Each row below holds a small network's activations on one input, seen along a few directions.
In each table, some parts of the input vary, and every possible input appears once, in random order.
A made-up example of a description, with smaller parts first: one of 8 places around a ring, together with either a single point or (one of 2 separate values, together with one of 4 places along a line) or one of 9 places along a line.
Shared parts are said once, and a part with two or three values counts as separate values.

Other details of the inputs vary at random and push rows far along two fixed directions, the same in every table; ignore that.

A family of inputs:
row 1: [  8   0   0  -6 -20  16 -10  -6   5  -7   4  31]
row 2: [ -5  -4   6  20  16   0 -12  13 -23   3  -2 -39]
row 3: [ -2 -11   2   8  -1  -6  -3  11 -20  -4  -2   2]
row 4: [  4  -6  -1  -1   4 -10 -14  24 -46  13  20 -49]
row 5: [ -6  -1  18   9  25  -6  14 -11  39   4 -22  14]
row 6: [ -1   2  18   9  19  -5   8  -1  27  -5 -19   9]
row 7: [-10  13  17   2  26 -19  17   5  14   3 -13 -31]
row 8: [ 15   6 -13 -17 -28  14 -29 -15  -7   1  23  17]
row 9: [  2   0   4  -5  -9   6  14 -14  19  -4  -5  42]
row 10: [ -3   4  19  -4  29 -19  20   8  10   7 -12 -27]
row 11: [ -6   5   9  10  16   1  10  -4  27 -10 -18   8]
row 12: [  7   3 -16 -16 -18  13  -3 -19   9  -1  10  15]
row 13: [ -9   2  -1  -6  10 -10  25  -7  29   7  -6   0]
row 14: [ -1  -4   4  14   0   0  -7  27 -57  -3  10 -41]
row 15: [  5   0 -11  -2 -25  22 -18  -1 -19 -11  12  12]
row 16: [ -6   3 -13  -3   2 -13  14  -2  12   9  -4  -4]
row 17: [  5   0 -19 -12 -14  -4  -6  -4   2  12   9  14]
row 18: [  2 -11 -24   0 -32  18 -17  -7 -21 -12  13  29]
Description of these inputs: one of 2 separate values, together with either one of 4 places along a line or one of 5 places along a line.
- The inputs of row 5 and row 2 match in every part but the choice among 2 separate values. If row 3 is changed in the same way as row 5 into row 2, which row does it become? => row 18
- Change only the choice among 2 separate values in row 11. List by row number the other rows that result. => row 6

A family of inputs:
row 19: [ -1   1 -10  -5 -18  10   1 -11   4  -7   4  30]
row 20: [  4 -11 -10   5 -16  11 -12   4 -24  -4  11   4]
row 21: [  4   1 -16  -5 -24  22 -13 -30  29  -7   4  52]
row 22: [-11   4  22   9  29 -20  27  13  16  -4 -24 -15]
row 23: [  2 -11  -5  12  -6   7 -18  17 -40  -1  10 -21]
row 24: [  5  -6 -18  -2  -7  -7 -12  10 -35  12  17 -26]
row 25: [  3 -11  -4  13  -4   7 -22  14 -38  -1  10 -22]
row 26: [  8  -2  -1   7  -5   6 -28  11 -35  -4  12 -27]
row 27: [ -9   4  23  14  33 -18  14  16   5  -2 -21 -31]
row 28: [  6   3 -12 -21 -14  -2  -2 -13  15   9  12  21]
row 29: [  1   7   4 -14   5  -2   8  -8  20   8   4  -3]
row 30: [  4  -3  12   4   1  -5  -9  24 -49  -1  11 -37]
row 31: [-10  -3  12  12  24  -9  13  -3  21  -2 -18  -1]
row 32: [-3  7 -5 -5  3 -2 10 -9 19  7 -1 -5]
row 33: [  4   1 -10 -10 -20  11  -4 -10  -1 -10   6  28]
row 34: [  1   0  -6   5 -10  11 -11  -6   4  -3   2  16]
row 35: [  3  -4  -5  11  -8   6 -20  18 -38  -1  10 -22]
row 36: [  0   2  16   1   9  -6  15   3  12  -2 -10   7]
row 37: [  4   3 -18 -18 -15  -3  -2 -13  14   5   8  17]
row 38: [  1   2 -13  -6  -6  -9  -2   2  -7  10   7 -11]
row 39: [  4   0 -18 -11 -11  10   1 -19  15   5  10  15]
row 40: [-12   3  14  12  21 -14  22  10  13  -2 -18  -8]
row 41: [  5   3   4  -7  -6  11   1 -18  28  -3  -4  37]
row 42: [ -7   8  10  -4  23 -16  19   3  18   7 -10 -30]
row 43: [  2 -10 -11   0 -19  11 -11   1 -29  -5  13   5]
row 44: [  6   1  -9  -5 -16  15  -8 -11  11  -7   2  31]
row 45: [ -4   6  23   2  24  -8  17  -9  35  -1 -19   9]
row 46: [ -8   4  30   8  32 -16  24  12  17   2 -24 -14]
- The inputs of row 25 and row 34 match in every part but one. If row 39 is changed in the same way as row 25 into row 34, which row does it become? => row 32
- Describe the family of inputs behind these rows. => one of 4 places along a line, together with either one of 2 separate values or one of 5 places along a line
- List by row number the other rows that have the place on the line of 4 in common with row 44. => row 22, row 26, row 27, row 33, row 37, row 42
- Change only the choice among 2 separate values in row 32. List by row number the other rows that result. => row 38
